Questions about the row below.
1) Find the entry just right of 0.3.
2) Find the third entry from the right.
3) Find the first entry from the left.
4) Find the first entry from the right.
5) Find the 3rd entry.
6) Find the entry just left of the centre entry.
7) Find the 2nd largest entry.
8) Find the entry just left of 6.0.
array([  0.3,   7.9, -12.8,  27.8, -17.0,  38.5, -50.2,   6.0,   7.6,
       -58.7, -16.9])
1) 7.9
2) 7.6
3) 0.3
4) -16.9
5) -12.8
6) -17.0
7) 27.8
8) -50.2

m =
array([[  7.5, -56.4,  13.3, -39.2],
       [-16.4,  11.8, -12.9,  62.5],
       [ -5.3, -10.4,   8.6,  31.2],
       [ 20.2,  15.2,  -3.7, -44.4],
       [-13.0,  11.4,  -6.8, -42.5],
       [ 33.0,  11.7,  10.6,   5.6]])
Indices start at 1.
The entry at row 2, column 3?
Answer: -12.9
The bottom entry of the column that holds the smallest entry: 11.7
The entry at row 3, column 1 -> -5.3
The entry at row 3, column 3?
Answer: 8.6
The smallest entry?
Answer: -56.4
The maximum: 62.5
The entry just right of 20.2?
Answer: 15.2
The entry in the bottom-right corner -> 5.6
The entry just left of 11.4 is -13.0
The entry in row 1 and column 1?
Answer: 7.5
The bottom-left entry?
Answer: 33.0
The top entry of the column that holds the largest entry?
Answer: -39.2
The entry at row 2, column 1?
Answer: -16.4
The entry just left of -39.2 is 13.3
The entry just left of 5.6?
Answer: 10.6
The entry just right of 8.6?
Answer: 31.2
The entry directly below -3.7?
Answer: -6.8
The entry just right of -16.4?
Answer: 11.8

Questions about the matrix below.
1) Give the third entry on the main diagonal.
2) Give the entry just right of 13.6.
3) Give the entry just left of 46.5.
4) Give the entry directly below -22.8.
5) Give the entry directly above 72.6.
6) Give the 2nd entry, reading row by row.
7) Give the bottom-left entry.
8) Give the top-right entry.
74.1,57.2,54.5,-22.8,13.6,-9.2,42.6,57.7,-5.8,-31.5,31.7,-26.4,-34.5,52.5,6.9
-15.9,-61.9,18.7,-71.5,-39.8,54.2,48.1,-39.6,46.3,29.9,9.5,25.2,2.3,-52.5,-74.3
-21.3,-32.7,-5.3,-53.8,7.4,31.9,53.4,-56.8,-14.1,19.1,-40.3,-20.9,-73.3,43.2,17.0
47.4,9.1,-74.0,-2.9,-34.4,-58.6,-23.6,38.9,64.5,41.8,72.6,46.5,-28.0,-34.7,17.6
1) -5.3
2) -9.2
3) 72.6
4) -71.5
5) -40.3
6) 57.2
7) 47.4
8) 6.9

48.7,128.7,86.0,-125.4,12.8,-108.8,245.8,168.9,176.0,58.3,208.6,-42.5
29.4,64.0,99.6,-69.3,-209.1,-173.4,101.0,-97.9,78.8,-24.3,-171.4,38.7
248.0,-87.4,-33.7,-115.4,223.6,-8.4,93.9,259.6,31.1,258.8,-131.6,25.0
-54.7,78.5,39.1,109.5,85.2,22.4,275.7,-36.6,23.7,112.2,-107.0,213.4
35.7,-69.0,16.4,127.7,-41.8,-101.6,24.9,184.0,59.9,75.5,23.8,113.1
The entry just left of 223.6 -> -115.4
The entry in the top-left corner: 48.7
Give the top-right entry.
A: -42.5
Give the entry just right of -173.4.
A: 101.0
The entry in the bottom-right corner -> 113.1
The 2nd entry on the main diagonal: 64.0
The bottom-left entry: 35.7
Give the entry directly above -131.6.
A: -171.4
Give the entry just right of 109.5.
A: 85.2
The third entry on the main diagonal -> -33.7
The entry directly above -33.7: 99.6
The entry directly above 127.7: 109.5
Give the entry directly below the smallest entry.
A: 223.6
Give the entry directly above -97.9.
A: 168.9
The entry just right of the largest entry: -36.6
Give the entry just right of -171.4.
A: 38.7
The entry just right of 86.0 is -125.4
The largest entry in the first row -> 245.8
The entry directly below 109.5 -> 127.7
The first entry of the smallest entry's row: 29.4
The entry just left of the largest entry -> 22.4
Give the minimum.
A: -209.1
Give the entry just right of -101.6.
A: 24.9
The top entry of the column that holds the smallest entry is 12.8
The entry directly above 59.9 is 23.7
Give the last entry in the row that holds the largest entry.
A: 213.4
Give the entry just right of -8.4.
A: 93.9
The 3rd entry in reading order is 86.0
Give the largest entry in the first column.
A: 248.0
Give the third largest entry.
A: 258.8

array([2534, 7239, 2087, 7221, 3025, 3508, 3825, 2968, 2918, 9659, 2568,
       5241])
The entry just right of the smallest entry -> 7221
Give the entry just left of 7221.
Answer: 2087
The second-last entry: 2568
The second entry from the left is 7239
Give the third entry from the right.
Answer: 9659
The fifth entry is 3025
Give the entry just right of 2968.
Answer: 2918

X =
[[598 831 256 432 514 449 313 313 280 504 542 527 928 324]
 [471 271 899 624 545 666 783 791 818 598 661 575 241 821]
 [567 640 567 427 557 722 651 537 593 608 791 580 588 673]
 [488 496 731 637 507 482 623 695 702 850 391 473 559 657]
 [463 280 888 637 546 658 773 781 811 616 622 571 257 812]
 [472 273 873 634 539 633 752 774 793 578 625 570 268 784]
 [619 810 180 411 487 422 305 277 252 408 566 541 979 290]
 [617 822 296 417 484 394 321 370 310 552 569 495 937 335]
 [606 770 325 444 500 373 266 370 269 434 568 510 865 286]
 [460 243 883 630 564 661 708 749 736 428 693 609 183 764]
 [472 258 897 637 536 610 733 791 786 557 636 565 244 773]]
Indices start at 1.
The entry in the top-left corner -> 598
Read off the entry at row 2, column 1.
A: 471
Read off the entry at row 3, column 1.
A: 567
Read off the entry just left of the smallest entry.
A: 810
Read off the bottom-right entry.
A: 773
Read off the entry at row 3, column 3.
A: 567
Read off the entry directly below the largest entry.
A: 937
The entry directly below 290 is 335
Read off the entry at row 2, column 3.
A: 899
Read off the top-right entry.
A: 324
Read off the top entry of the column that holds the largest entry.
A: 928
The entry just right of 702: 850
Read off the largest entry.
A: 979
Read off the entry just right of the smallest entry.
A: 411
The entry in row 1 and column 2 -> 831
Read off the entry directly below 708.
A: 733
Read off the bottom entry of the column that holds the smallest entry.
A: 897
The entry just right of 722 is 651
Read off the entry just right of 818.
A: 598
The entry at row 1, column 3 -> 256
Read off the entry directly above the smallest entry.
A: 873
The entry just right of 731 is 637
The bottom-left entry is 472
The entry just left of 781: 773
Read off the entry just right of the largest entry.
A: 290
Read off the entry just left of 417.
A: 296
Read off the entry directly above 428.
A: 434
The entry directly above the largest entry is 268
Read off the bottom entry of the column that holds the largest entry.
A: 244
The entry directly above 873 is 888

arr =
array([[ 14.9,  -2.9,  17.5,  22.0, -14.8, -19.1,   7.9,  -3.2, -12.8,
         -7.4,  -2.5, -10.6,  -8.9,   8.1,  -5.3,  -3.6],
       [  9.2,  -2.0,   7.1,  -4.3,  -8.3,   0.9,  16.2,  17.6,  -2.2,
         -0.4,  18.7,   1.3,   5.7,  11.4, -10.2, -10.1],
       [  3.0,   4.7,   2.7,   0.8,  -0.7,   2.8,   3.4,   3.3,   3.8,
          4.9,   4.2,   3.4,   0.1,   2.4,  -0.3,  -0.4],
       [ -0.1,  13.4,  -0.3,  -2.3,  -0.1,   7.9,  -1.2,  -0.6,  12.0,
         14.1,   1.9,   8.7,  -4.9,  -2.2,   0.8,  -0.1]])
Report the entry just right of the largest entry.
-14.8
Report the smallest entry.
-19.1
Report the entry just left of 8.1.
-8.9
The entry just right of the smallest entry is 7.9
The entry just right of -5.3 -> -3.6
The entry just right of 2.8 is 3.4
The third smallest entry -> -12.8
Report the entry just left of 4.9.
3.8
The maximum -> 22.0
Report the first entry in reading order.
14.9
Report the 2nd largest entry.
18.7
Report the entry just right of 17.6.
-2.2

M = [-49.5  -8.2  66.0  23.4 -11.4   7.1]
The second entry from the right: -11.4
Give the entry just right of the largest entry.
Answer: 23.4
Give the entry just left of the largest entry.
Answer: -8.2
The first entry from the left: -49.5
